Each row below holds a small network's activations on one input, seen along a few directions.
In each table, some parts of the input vary, and every possible input appears once, in random order.
Descriptions start from the smaller parts, as in this example, which fits no table here: one of 6 places along a line, together with either a single point or one of 9 places around a ring or (one of 2 separate values, together with one of 5 places around a ring).
Shared parts are said once, and a part with two or three values counts as separate values.

Other details of the inputs shift rows strongly along two fixed directions, in all tables alike. That doesn't count.

Rows:
R1: +6.04,-0.08,-1.01,+7.01,+0.29,+3.94,-1.47,-3.85,-2.23,-1.24,+2.05
R2: -5.30,+0.92,+0.81,-5.55,+3.53,-2.17,+2.12,+2.16,+1.71,+1.19,-0.08
R3: +0.64,+4.81,-0.86,+2.47,-0.22,-1.20,+5.98,-3.14,+1.60,+6.35,+5.02
R4: +0.49,-2.81,-0.46,-2.37,+2.49,+4.33,-4.52,+1.23,-3.54,-7.31,-3.14
R5: +5.07,-0.74,+0.48,+7.20,+0.19,+1.29,-1.48,-6.75,-0.84,-0.93,-0.53
R6: +0.35,+2.79,+0.48,+3.95,-5.27,-2.04,+5.28,-0.43,+2.34,+6.37,+4.82
R7: +0.98,-5.06,+1.61,-1.45,+0.94,+1.04,-0.90,+1.23,-0.24,-9.08,-5.06
R8: +0.38,-2.49,+0.19,-3.05,+3.03,+2.65,-2.49,-1.34,-2.46,-8.46,-4.97
R9: -3.33,+0.81,-1.34,-5.43,+0.36,-3.94,+3.63,+5.00,+2.01,+0.45,-1.95
R10: +1.62,+3.90,-2.01,+3.75,-4.69,-3.47,+4.35,+0.21,+1.85,+7.39,+3.08
R11: -5.31,+2.37,+0.42,-6.79,+0.35,-0.77,+1.75,+1.66,+0.08,+1.43,-0.76
R12: +5.22,+0.18,-0.58,+6.54,-1.57,+2.74,-1.98,-6.24,-1.24,-1.02,+0.48
R13: -0.08,+3.27,-0.50,+3.50,-1.39,-1.29,+2.44,-1.80,+0.90,+8.56,+5.95
R14: -4.40,-0.61,+0.55,-4.69,-0.76,-0.87,+2.42,+6.93,+1.44,+0.52,+1.66
R15: -3.53,+0.65,-0.58,-5.47,-1.13,-3.61,+2.34,+4.91,+1.70,+1.62,-2.91
R16: -3.57,-0.02,-1.49,-5.13,-1.58,-2.66,+0.61,+6.46,+0.91,+2.18,-1.37
R17: +5.77,-0.69,-0.85,+6.52,-1.22,+3.48,-2.39,-5.14,-2.03,-0.46,+1.04
R18: +0.48,-5.75,+1.23,-1.28,-1.15,+2.18,-3.91,+2.54,-1.14,-7.40,-4.24
R19: +5.15,-0.64,+0.54,+7.41,-0.23,+0.84,-3.28,-5.81,-0.53,-0.49,+0.65
R20: +0.04,-3.18,-0.15,-2.96,+0.97,+3.73,-5.41,+0.06,-3.40,-6.61,-4.00
R21: +0.40,-4.94,+1.94,-1.52,-0.76,+1.07,-2.19,+0.87,-0.20,-8.04,-5.66
R22: +4.82,-0.60,+0.14,+7.51,-0.56,+1.72,-2.75,-6.18,-0.90,-0.85,+0.28
R23: -0.24,-2.44,+0.29,-2.91,+0.69,+3.11,-5.03,-0.96,-2.73,-7.06,-4.78
R24: -5.28,+1.01,+1.76,-5.65,+2.28,-2.96,+0.12,+2.17,+1.99,+2.45,-0.45
R25: -5.09,+0.34,+0.95,-5.45,+1.79,-1.98,-1.46,+3.79,+1.22,+3.19,+1.19
R26: +0.14,+3.77,-0.85,+4.10,+0.18,-0.71,+3.15,-0.62,+0.86,+7.60,+6.79
R27: -4.77,+0.97,+1.29,-5.76,+3.81,-3.10,+1.63,+2.45,+2.16,+1.53,+0.43
R28: +0.56,+4.65,-0.10,+2.39,-1.76,-0.99,+4.66,-3.39,+1.25,+7.45,+4.19
R29: -3.26,+0.42,-2.03,-4.89,-0.19,-2.33,+1.46,+7.57,+0.88,+1.42,-0.16
R30: +6.00,-0.81,+0.11,+7.99,+1.59,+1.97,-2.67,-3.59,-1.42,-0.74,+2.42
Each input here is: one of 5 places along a line, together with either one of 2 separate values or one of 4 places along a line.
Q: Which other rows does R16 become when the choice among 2 separate values takes its other values? List them by row number.
A: R18
Q: Start at R25 and move only the place on the line of 4, one step at a time. The first step leads to R13. Which rows follow, in order?
A: R17, R20
Q: Which other rows does R14 become when the choice among 2 separate values takes its other values? List them by row number.
A: R29
Q: List by row number the other rows that have the place on the line of 5 in common with R7.
A: R2, R3, R8, R9, R27
